Small tables with named rows and columns. After each table, cells are looked up by row and column.

Table sapiro
	reg	penobup	dosidiz
luraber	4.876	2.800	8.424
tifoto	5.055	4.190	7.162
tib	5.090	5.272	4.573
fitigog	4.570	3.848	5.568
bami	4.078	5.089	1.179
disukom	4.022	5.626	0.688
gav	4.885	3.662	6.993
lidubim	3.777	5.206	1.334
tok	3.879	4.032	4.005

reg of lidubim = 3.777
dosidiz of luraber = 8.424
dosidiz of tifoto = 7.162
reg of gav = 4.885
dosidiz of lidubim = 1.334
penobup of bami = 5.089
reg of disukom = 4.022
penobup of gav = 3.662
reg of bami = 4.078
dosidiz of bami = 1.179
reg of fitigog = 4.570
dosidiz of tok = 4.005
penobup of fitigog = 3.848
Row with the largest penobup: disukom

dunug =
,zosot,larezi
pizira,27,71
goti,14,96
domima,16,67
gofak,201,152
monus,18,74
gorezop,220,155
kef,18,86
tevi,211,162
fakebu,196,116

monus, zosot: 18
domima, zosot: 16
tevi, zosot: 211
fakebu, zosot: 196
gorezop, zosot: 220
pizira, larezi: 71
monus, larezi: 74
pizira, zosot: 27
kef, zosot: 18
gorezop, larezi: 155
fakebu, larezi: 116
kef, larezi: 86
goti, larezi: 96
gofak, zosot: 201
Which row has the largest zosot? gorezop

Table pudor
        regin  mag  vap  zil
bev       119  133   77  199
zok       141   48  135  119
dud       170  132   62  116
nep       103  112  190   98
fegesa     56  124  106  125
sipi      170   95   89  132
vemu      116  149  137  119
nedur     136  172  147  116

What is the zil of fegesa in pudor?
125
What is the mag of dud in pudor?
132
What is the mag of bev in pudor?
133
What is the zil of vemu in pudor?
119
What is the regin of fegesa in pudor?
56
What is the regin of sipi in pudor?
170
What is the mag of vemu in pudor?
149
What is the mag of fegesa in pudor?
124
What is the regin of zok in pudor?
141
What is the vap of fegesa in pudor?
106
What is the regin of vemu in pudor?
116
What is the zil of nep in pudor?
98
What is the zil of zok in pudor?
119
What is the mag of nep in pudor?
112
What is the regin of nep in pudor?
103
What is the vap of zok in pudor?
135
What is the vap of dud in pudor?
62
What is the vap of vemu in pudor?
137
Row with the largest vap: nep

zotolu:
|  | kikilat | pitudo | robeku | lis | nemikad | sekapit | lir | zez | tudu |
|---|---|---|---|---|---|---|---|---|---|
| tob | -35 | 42 | 42 | -29 | 11 | 56 | -18 | -13 | 52 |
| det | -26 | 49 | 45 | -28 | -24 | 53 | 44 | -27 | -19 |
| zof | 79 | 33 | -49 | -27 | 68 | 71 | -33 | -58 | 36 |
| rus | 73 | -37 | 25 | 62 | -41 | 29 | 54 | -47 | 41 |
| lalana | 62 | 32 | -41 | 46 | 43 | -34 | 33 | 44 | -33 |
| lurake | 29 | -19 | -35 | -3 | 43 | 54 | 33 | -8 | -27 |
| lup | 6 | -26 | 50 | 15 | -30 | 47 | 16 | -29 | 45 |
| ket | -28 | 44 | 52 | 2 | -37 | -6 | 58 | 46 | -13 |
| vife | -47 | -25 | 52 | 94 | 74 | 8 | -52 | -72 | -31 |
| kir | -18 | -41 | -49 | -24 | 38 | 74 | 80 | 48 | -5 |
| relozu | 76 | -9 | -43 | 70 | 25 | -42 | 53 | 44 | -46 |

What is the lir of ket in zotolu? 58
What is the lir of zof in zotolu? -33
What is the sekapit of lurake in zotolu? 54
What is the zez of kir in zotolu? 48
What is the nemikad of vife in zotolu? 74
What is the zez of lup in zotolu? -29
What is the lir of lup in zotolu? 16
What is the tudu of relozu in zotolu? -46
What is the sekapit of ket in zotolu? -6
What is the pitudo of det in zotolu? 49
What is the pitudo of relozu in zotolu? -9
What is the pitudo of zof in zotolu? 33
What is the kikilat of lalana in zotolu? 62
What is the robeku of zof in zotolu? -49
What is the robeku of lalana in zotolu? -41
Row with the largest zez: kir

Table libunug
	goripid	parivo	kabuti	kof	duzemi	kud	negufer	gabeke
kupit	118	142	108	141	133	185	105	100
banib	151	81	181	106	62	116	88	132
ropizo	161	100	202	99	68	97	83	110
lan	135	103	164	124	107	114	110	159

kabuti of banib: 181
duzemi of lan: 107
negufer of lan: 110
kud of kupit: 185
kud of lan: 114
goripid of lan: 135
kud of banib: 116
gabeke of ropizo: 110
kabuti of kupit: 108
kof of banib: 106
negufer of kupit: 105
goripid of ropizo: 161
duzemi of kupit: 133
goripid of kupit: 118
duzemi of banib: 62
kud of ropizo: 97
kabuti of lan: 164
kof of kupit: 141

bav =
       zos  zezug  zomi  kitom  kuf  rap  ribipa  rami
pebuz  113    119   167     99   63  103     173   126
pak    133    199   158     67  104  138      96   148
piban  115    144    89     55  118   84     150    53
felez  168     68   141    170  108  127      91   119

pak, ribipa => 96
pebuz, zezug => 119
pak, zos => 133
pebuz, ribipa => 173
felez, zos => 168
pak, rami => 148
felez, zomi => 141
piban, zezug => 144
pebuz, zomi => 167
pebuz, zos => 113
piban, ribipa => 150
pebuz, rami => 126
felez, kuf => 108
pebuz, kuf => 63
piban, zos => 115

losanov =
,bepo,kunol,raz
rifos,156,11,104
vide,176,13,68
vog,138,11,35
femon,204,21,42
lut,147,10,91

What is the raz of femon in losanov? 42
What is the bepo of femon in losanov? 204
What is the kunol of rifos in losanov? 11
What is the kunol of vide in losanov? 13
What is the bepo of vog in losanov? 138
What is the bepo of rifos in losanov? 156
What is the kunol of lut in losanov? 10
What is the bepo of vide in losanov? 176
What is the raz of vide in losanov? 68
What is the raz of rifos in losanov? 104
What is the kunol of vog in losanov? 11
What is the raz of lut in losanov? 91
What is the raz of vog in losanov? 35
What is the kunol of femon in losanov? 21
What is the bepo of lut in losanov? 147

rizifil:
         funete     fef      lud    liper  visugod
lup       3.809  -1.617   34.506  -56.008  -31.664
ris      16.466  22.166  -12.704   -9.730   -6.173
mif       2.737  30.534    0.911   22.632  -64.905
bato     12.461  10.414   -6.293   26.531   59.394
sotep     6.682   1.846    6.857   13.287  -22.489
gisigo    2.762  -2.791    5.299   13.784   87.469
lub      18.967   4.199   -2.743    5.253   66.703
bisifan   7.326  -6.038   15.846  -26.793  -59.612
kivo      2.275   5.412    8.227    7.828    7.371

lub, visugod: 66.703
kivo, visugod: 7.371
ris, liper: -9.730
bato, liper: 26.531
ris, funete: 16.466
lub, liper: 5.253
mif, fef: 30.534
sotep, lud: 6.857
lup, funete: 3.809
mif, funete: 2.737
bisifan, lud: 15.846
sotep, fef: 1.846
lup, fef: -1.617
ris, lud: -12.704
kivo, liper: 7.828
bisifan, liper: -26.793
bato, lud: -6.293
ris, fef: 22.166

